These are the activations of a small neural network, seen along a few directions. Each row is one input.
In each table, some parts of the input vary, and every possible input appears once, in random order.
Descriptions start from the smaller parts, as in this example, which fits no table here: line(4) and (point or line(9) or (values(3) and ring(5))).
Shared parts are said once, and a part with two or three values counts as separate values.

A family of inputs:
x1: [ -2 -17  -9 -35  39  28 -48  20 -14  17  14]
x2: [ 23  20   9 -15 -12  24  77  46 -21  34 -16]
x3: [-49  47  26  12  29   8   6 -30  63 -30  -4]
x4: [-46 -38  24  44   0 -25 -32 -34  39 -15 -26]
x5: [ 21 -38   5   5 -28  15  53  39 -42  34 -28]
x6: [ 32  -2   9   7 -22 -20 -13 -92  54 -52 -10]
x7: [-27 -25  34  76 -15 -29  15 -21  44 -10  -6]
x8: [29 22 21  4 14  6 30 46 -2 36 47]
x9: [-55  -6   9  16  28   3 -36 -39  51 -29 -26]
x10: [-25  32  37  54   1 -19  41 -15  64  -9   7]
x11: [ -1  36  -4 -56  13  53  40  30 -22  14 -27]
x12: [-14  -8 -11  57 -25 -45   4  14 -15  -3  21]
x13: [ 86 -12  -9 -43  -9   6 -25 -36 -14  -6  30]
x14: [  0 -51  -7 -27 -17  20   5  25 -45  30 -48]
x15: [ 79 -14 -22 -62 -36  26  23 -35 -33  -7 -33]
x16: [  5  37   9 -38  40  34  -7  30  -2  16  35]
x17: [-12  50  -7  36 -10 -34  30  22   6  -2  33]
x18: [ 45  15 -37 -11 -32 -35 -25 -57  -6 -45  16]
x19: [-36  65 -20  -6  17  -6  -6   6   5 -23  21]
x20: [  6 -50   6  -8  11   0 -42  25 -26  31  14]
x21: [-34 -22 -22  25 -12 -41 -43   1 -19  -8   0]
x22: [ 27 -37  17  24  -1  -5   5  38 -23  35  35]
x23: [ -9 -17 -22 -54  11  48  -2  21 -33  15 -48]
x24: [-43  12 -37  -3  16 -13 -48  -4  -7 -22  -1]
What do these inputs look like to the network? -> line(4) and (point or ring(5))
Change only the line(4) part in x1. List by row number the other rows that result. -> x9, x23, x24

A family of inputs:
x25: [ 46  -4 -25   4 -27 -20   0 -22 -24  -9   3]
x26: [-53  32  -2  -9  28   9 -26 -25  43 -37 -25]
x27: [ 16  20 -19 -57   1  31  -5 -45   3 -33 -20]
x28: [-46  17   7  29  37 -21 -33  -9  44  -8  26]
x29: [-51  57  27  19  21  -2  25 -13  42 -26  -4]
x30: [ 54  11  -5 -17   5   5 -10 -26   2  -5  22]
x31: [-36 -52  11  38  -3 -22 -39 -19  24 -14 -28]
x32: [-33   6   3  10  32 -11 -57 -15  35 -24  17]
x33: [-31  31  31  37  25 -22  -7  -4  33 -13  37]
x34: [-28  25  11  60 -26 -46  17   9  20   0  25]
x35: [-20  41  31  39   7 -21   8   5  46   4  44]
x36: [-11   0  -9  20   3  19  54 100 -55  51  17]
x37: [ 27 -21 -34 -18 -27 -14 -26 -32 -30 -23   2]
x38: [ 56 -41  11   7 -37 -14  30 -14  -5   4 -11]
x39: [-66  43   2  11  33  -2  -1 -19  53 -21 -15]
x40: [ 35  -6 -14 -38   5  11 -35 -36  -5 -20  22]
x41: [-39  15  11  58  -8 -47   2   1   8 -16  18]
x42: [  8 -21 -36  -4 -17 -13 -47 -33 -19 -26  -3]
x43: [-34 -28  40  65  -9 -33  11  -7  22  -2  -7]
x44: [ 16  -6 -17 -25  15  12 -57 -37   6 -23  17]
x45: [ 32 -62  -5 -10 -29   0 -18 -39 -16 -10 -22]
x46: [ 12 -63  -8   3 -19   1 -39 -40  -5 -12 -28]
x47: [-41 -10 -17  31  -1 -36 -47 -11  10 -28  -3]
x48: [ 42 -64   0 -63 -14  35   8  55 -79  66 -34]
x49: [ -4  16  11   0  36  44  43  96 -30  54  35]
x50: [ 35  37 -10 -35   1  26  21 -35  11 -18 -19]
x51: [ 60  16   2 -21  -4  -3  12 -10   7  -6  32]
x52: [ 37 -23 -29 -70 -13  21   0  63 -93  52 -10]
x53: [ -6 -43  20  27   2  33  62  92 -41  66  -8]
x54: [-40  67  26  21   3  -1  40  -5  55  -9   3]
x55: [ 52   1 -18   0 -36 -28  22  -6 -19  -9  13]
x56: [-23 -18  40  67 -28 -32  25   1  34  15   0]
x57: [ 41  42  -3 -39  -8  17  44 -20  16 -19  -9]
x58: [ -3  19 -21 -43  11  32 -26 -46  14 -36 -25]
x59: [ 45  -8  -9 -90  19  46 -11  59 -68  55   9]
x60: [ 50 -46   4  11 -29  -6   8 -29  -9   5 -21]
x61: [-54   1 -13  50   4 -46 -24  -5  19 -11   6]
x62: [-49 -42  16  58   2 -33 -15 -13  33   3 -19]
x63: [-23  42   6 -18  31  63  75  85 -21  41  -6]
x64: [  26   18  -14 -108   14   65   19   49  -61   42  -33]
The inputs of x60 and x30 match in every part but one. If x48 is changed in the same way as x60 into x30, which row does it become? -> x59
What do these inputs look like to the network? -> line(4) and (values(2) or line(8))
Change only the values(2) part in x52. List by row number the other rows that result. -> x36
Change only the line(8) part in x51. List by row number the other rows that result. -> x28, x30, x32, x33, x35, x40, x44
List by row number the other rows that have the line(4) part in common with x54. -> x26, x27, x29, x39, x50, x57, x58, x63, x64

A family of inputs:
x65: [-68 -51  15  84 -18 -50 -14  -5  27  -4 -29]
x66: [-19 -33   0 -40  48  43 -34  62 -38  42   3]
x67: [  32  -20  -32  -13  -20  -25  -74 -122   35  -78  -12]
x68: [ 88 -43 -41 -96 -27  18 -51 -58 -51 -18 -28]
x69: [ 63 -22  -1  13 -42 -12  44  51 -56  43  32]
x70: [-76  89  -6  -1  34   3  -4 -11  45 -39   7]
x71: [ 66  33  18 -43  -7  47  83  28  -9  35   3]
x72: [-81  -2  19  35  47 -11 -65  -3  47  -6  14]
x73: [  5   3  16  88 -30 -72  21 -14  28 -14  40]
x74: [-10  62 -30 -73  35  54  23  54 -36  18  -9]
x75: [  7  60  43  33   0  -6  57 -36  70 -28  15]
x76: [ -8 -78   0  12 -21  10  14  55 -63  48 -36]
What do these inputs look like to the network? -> values(2) and (point or ring(5))
The inputs of x66 and x72 match in every part but the values(2) part. If x71 is changed in the same way as x66 into x72, which row does it become? -> x75
